Each row below holds a small network's activations on one input, seen along a few directions.
In each table, some parts of the input vary, and every possible input appears once, in random order.
A made-up example of a description, with smaller parts first: values(3) and (point or line(11) or (line(4) and ring(8))).
Shared parts are said once, and a part with two or three values counts as separate values.

Other details of the inputs vary at random and push rows far along two fixed directions, the same in every table; ignore that.

Rows:
R1: [11 -8  1  3  0  9 -8  6 13  0 13  7  1 15  9]
R2: [-68  60  39  32   0 -91 -79 -48 -26  65 -20  44 -54 -12 -27]
R3: [ -1   6 -11   5   8   2   7   3  12  -9  -8   8  -1 -11  -8]
R4: [ -5  -5  -9   2 -16   7   1  -6 -13  -8  -5   8   8  -3   3]
R5: [  7  -9  -4   1   2   5 -12   6  13   3   9   3   8  15   6]
R6: [  6 -11  -4   1   2   4  -8   5  14   6  12   6   7  13   7]
R7: [ 27  -3  46 -23  18  -9  24   2 -11  34  21 -53 -18   6   0]
R8: [ 13   0  42 -27   4  -5  34  -7 -38  16   4 -57 -19  -7  -5]
R9: [ -5   6 -12   2   8  -3   5   7  13 -13  -6   5   1  -9  -4]
R10: [ -6  -6  -7   0 -16   7   0  -8 -10  -9  -6   8   9  -4   4]
R11: [ -5  -2  -3   2 -17  11   0  -5 -11 -15  -3  11   3   0   7]
R12: [  9 -10  -4   2   1   5  -9   3  15   6  10   5   8  12   7]
R13: [-11  -5  -9  -1 -14   5  -2  -3 -12 -12  -5   7   9  -1   4]
R14: [ 15  10  39 -25  23 -19  40   0  -8  16   7 -52 -26 -19  -9]
R15: [10 -9 -6  3  1  6 -8  5 12  7 11  5  7 13  6]
R16: [  7  -8  -4   4   3   7 -11   9  10   5   8   3   8  16   5]
R17: [  9 -10  -4   4   2  10  -8   4  12   7   9   5   6  14   3]
R18: [ -2   8 -13   3   8  -2   5   6  11 -12  -7   4   1  -8  -6]
R19: [ -8  -4  -8  -1 -14   6  -3  -5 -12 -12  -7   6   9  -1   4]
R20: [ -8  -4  -8   3 -13   8  -2  -2 -15 -10  -8   7   9   0   3]
R21: [  5 -10  -5   1   2   4 -11   8  12   4  11   4   7  15   6]
R22: [ -1   7 -10   6   8   0   8   4  12  -9  -8   8   1 -12  -5]
R23: [  8  -8  -6   3   2   5 -11   7  11   4  10   2   7  16   5]
R24: [  7  -8  -5   3   3   9 -11   7  10   5   8   3   6  17   3]
R25: [ -7  -4 -10   1 -14   7  -2  -3 -15 -11  -6   6   8   0   2]
R26: [ -3   7 -12   4   9   1   4   6  10 -11 -10   6  -1  -8  -8]
R27: [ -1   6 -11   3   7  -2   7   2  15 -10  -7   7   1 -13  -4]
R28: [ 12  -2  43 -29   1  -9  36  -8 -33  17   9 -54 -18 -11  -1]
R29: [ -3   7 -11   2   8  -2   4   5  13 -13  -8   5   1 -10  -4]
R30: [  1   8  -7   4   5   3   6   5  13 -16  -4  10  -6 -10  -2]
R31: [ -6  -6  -8   3 -14  11   0  -7 -13  -7  -7   9   7  -2   1]
R32: [ -6  -5  -7   3 -14   9   1  -5 -13  -8  -7   9   9  -3   3]
R33: [ -3   8 -11   5   9  -1   5   7  10 -11 -10   6   1  -9  -6]
Each input here is: values(3) and (point or (values(2) and line(5))).
Question: The inputs of R7 and R32 match in every part but the values(3) part. If R21 is changed in the same way as R7 into R32, which row does it become?
Answer: R13
Question: Change only the values(3) part in R12. List by row number the other rows that result.
Answer: R10, R27
Question: Start at R9 and move only the line(5) part, one step at a time. The first step leads to R29. Which rows follow, in order?
Answer: R18, R33, R26

Rows:
R34: [ 10 -20 -30 -10 -10  29  -3  10  33 -21  17  28  24  14  20]
R35: [ 53 -28  46 -42   9  27  50  11 -36  13  28 -91  -9  22   8]
R36: [-24  37  55   5  19 -49   1 -26 -26  40 -11 -20 -54 -24 -29]
R37: [-64  32  76  42 -19 -95 -90 -53 -50  88   6  21 -58  14 -11]
R38: [ 58 -12  51 -39  38  18  66  21   9  22  26 -80 -21   0  -5]
R39: [ 16  -2 -37   1  21  23 -12  35  42 -24   4  19  23  21   7]
R40: [ 16  -7  38 -45  26 -27  40  -1 -29  50   7 -85  -2  -9 -15]
R41: [ -1  -8 -37  -6 -24  46   4   6 -19 -40 -20  18  30   5   6]
R42: [-15  12 -42  24   7   1 -10  19  23 -39 -19  21   8  -9 -10]
R43: [-51  24 -24  62 -24 -42 -59 -35   7   0 -28  76  -8 -18 -10]
R44: [-20 -10 -26  19 -26  15  -2  -1  -8 -33 -16  33  21  -8  10]
R45: [ -5  -7 -37 -13 -15  26  16   4  15 -44  -7  29  21 -17  10]
R46: [ 26 -10 -33   3  -2  30  -1  11  38 -11  12  31  26   8  16]
Question: What is each input in this table made of?
Answer: point or (values(2) and line(6))
Question: Change only the values(2) part in R43. List by row number the other rows that result.
Answer: R46
Question: Change only the values(2) part in R36. List by row number the other rows that result.
Answer: R38
